Each row below holds a small network's activations on one input, seen along a few directions.
In each table, some parts of the input vary, and every possible input appears once, in random order.
A made-up example of a description, with smaller parts first: line(6) and (point or ring(9) or (values(3) and ring(5))).
Shared parts are said once, and a part with two or three values counts as separate values.

Other details of the inputs vary at random and push rows far along three fixed directions, the same in every table; ignore that.
These rows show it; all are for the same input, with only those details redrawn:
[-35.7   0.8 -16.3  33.3  26.6 -30.2 -10.3 -22.4  12.4   3.1 -34.8 -41.6
 -10.2]
[ 11.7  -8.9 -10.7 -16.1 -68.3  -2.1  52.3 -32.0 -13.4 -19.7 -22.4 -42.0
 -31.5]
[ 11.7  -8.8 -10.7 -16.1 -68.3  -2.2  52.3 -32.0 -13.4 -19.7 -22.4 -42.0
 -31.5]
[ 20.3  -3.7  26.0 -32.8  -8.5 -24.7  -2.9 -20.3 -14.4  26.3  28.4  12.8
  20.0]
[-46.3   5.9  15.3 -53.5 -23.2  27.8  -5.1  37.2  32.0 -14.5  -9.4   5.2
 -32.8]
[ 20.3  -3.7  26.0 -32.8  -8.6 -24.7  -2.9 -20.3 -14.4  26.3  28.4  12.8
  20.0]

Table:
x1: [-24.2  -1.5   2.7 -26.7  -6.3  51.5  20.3  49.1  47.8 -21.7  -2.0  29.2
 -28.0]
x2: [-30.2  16.9 -21.3  47.4  35.3 -21.5  -2.1  -9.1  -1.1  -4.4 -21.4 -38.5
 -14.9]
x3: [ 31.1  12.7  22.2  -7.4  -9.9  -8.8  -5.1  -8.1 -29.8  19.2  29.7  28.8
  18.8]
x4: [ 31.3   0.6  14.1 -10.7   0.4   2.4  -7.9 -21.5 -33.0  10.2  33.7  37.2
  13.2]
x5: [-24.7  23.6  13.4  14.6  47.8  -4.1 -59.6  33.2  11.4  12.8   7.1  24.2
  21.1]
x6: [ 22.4  -3.7  23.7 -33.2  -9.9 -25.1  -5.1 -17.7 -14.1  24.6  27.1  11.6
  23.7]
x7: [ 30.5   8.8 -12.5  52.3   3.6 -34.3  -0.2 -38.2 -34.1   9.8  -4.7 -20.4
  19.2]
x8: [ 40.5 -30.9 -21.2  52.7  17.4 -18.8  12.5 -31.8 -21.5  13.7 -10.1 -16.3
  29.9]
x9: [ 29.2 -32.1 -23.2  10.0 -55.4  29.1  65.2 -15.6 -16.6 -21.0 -24.8 -19.2
 -24.5]
x10: [-16.2   4.7 -33.6  55.5  30.6  -2.9 -24.4 -14.3  -3.7 -21.1 -31.6 -24.3
  -4.6]
x11: [-14.8  -2.2  -2.9 -26.6 -10.9  51.2  10.9  58.4  50.1 -29.5  -4.4  22.4
 -16.0]
x12: [-15.5   0.4   4.3  15.3  67.2   4.0 -29.6  30.5  41.7  16.1  12.3  34.3
  24.2]
x13: [-22.9   5.3 -30.5  55.1  34.1  -3.3 -17.3 -20.8  -5.7 -14.9 -30.9 -18.4
 -13.3]
x14: [-26.4 -15.6  10.0  15.6  66.5  11.2 -34.9  27.7  21.1  26.5   5.2  37.4
  16.7]
x15: [-30.2  23.0  10.0   3.3  57.0 -12.0 -49.1  34.4  13.2  12.9  19.1  12.5
  18.1]
x16: [-13.8 -23.5 -32.2  60.3  36.4   1.1  -2.2  -1.9  10.9  -2.1 -37.2 -22.7
   1.9]
x17: [ 35.8 -16.2 -25.6  10.1 -52.3  21.2  75.3 -17.2   2.7 -28.6 -16.3 -18.8
 -22.9]
x18: [-15.9 -22.3 -30.1  59.6  38.2   2.1   0.3  -4.6  10.1   0.7 -37.7 -21.8
  -1.1]
x19: [-33.2  22.5  10.5 -28.1 -25.5  44.7  -9.9  51.1  17.4 -22.6  -8.1  18.8
 -31.5]
x20: [ 29.2  12.7  24.5  -7.0  -8.5  -8.5  -3.0 -10.6 -30.0  20.9  31.0  30.0
  15.0]
x21: [ 29.2  -4.2  20.6 -32.9 -13.2 -24.8 -12.3 -10.9 -11.7  18.5  26.3   5.7
  32.3]
x22: [ 49.1 -11.8   8.0  -5.7   4.4  -1.4  15.1  -1.5   3.6  13.7  34.5  32.1
  33.6]
x23: [-25.8  17.1 -24.5  47.1  32.8 -20.8  -6.7  -5.0   0.1  -7.1 -22.7 -42.2
  -8.7]
x24: [-29.2   9.6  -1.9 -30.8 -18.6  54.6 -17.0  42.8  15.6 -36.4  -4.8  25.0
 -30.2]
x25: [-41.9   6.1  12.0 -53.9 -25.6  28.4  -9.8  41.5  33.1 -17.2 -10.7   1.5
 -26.7]
x26: [-28.1  16.9 -23.6  47.1  33.9 -21.8  -4.2  -6.6  -0.8  -6.2 -22.7 -39.6
 -11.1]
x27: [-31.6  21.3   5.0 -39.3 -19.4  36.3  -6.1  59.6  20.7 -29.8   2.0   1.2
 -25.1]
x28: [ 26.5  -4.4  20.6 -32.6 -12.6 -25.0 -10.2 -13.3 -12.1  20.8  27.5   8.1
  29.2]
x29: [ 35.5   0.8  10.9 -11.0  -2.0   3.2 -12.5 -17.3 -31.8   7.5  32.4  33.5
  19.3]
x30: [ 20.3  -3.7  26.0 -32.8  -8.6 -24.7  -2.9 -20.3 -14.4  26.3  28.4  12.8
  20.0]
Describe the family of inputs behind these rows.
> line(5) and (values(2) or line(4))
Changing only the line(5) part turns x19 into x7. The same change can be made to x18. Which row results?
> x16
A walk changes only the line(5) part. It starts at x11 and steps to x22. List the rest of the walk in order.
> x12, x17, x1
Change only the line(4) part in x28. List by row number the other rows that result.
> x7, x15, x24
A walk changes only the line(4) part. It starts at x4 and steps to x20. List the rest of the walk in order.
> x2, x30
List by row number the other rows that have the line(5) part in common with x13.
> x3, x6, x9, x17, x26
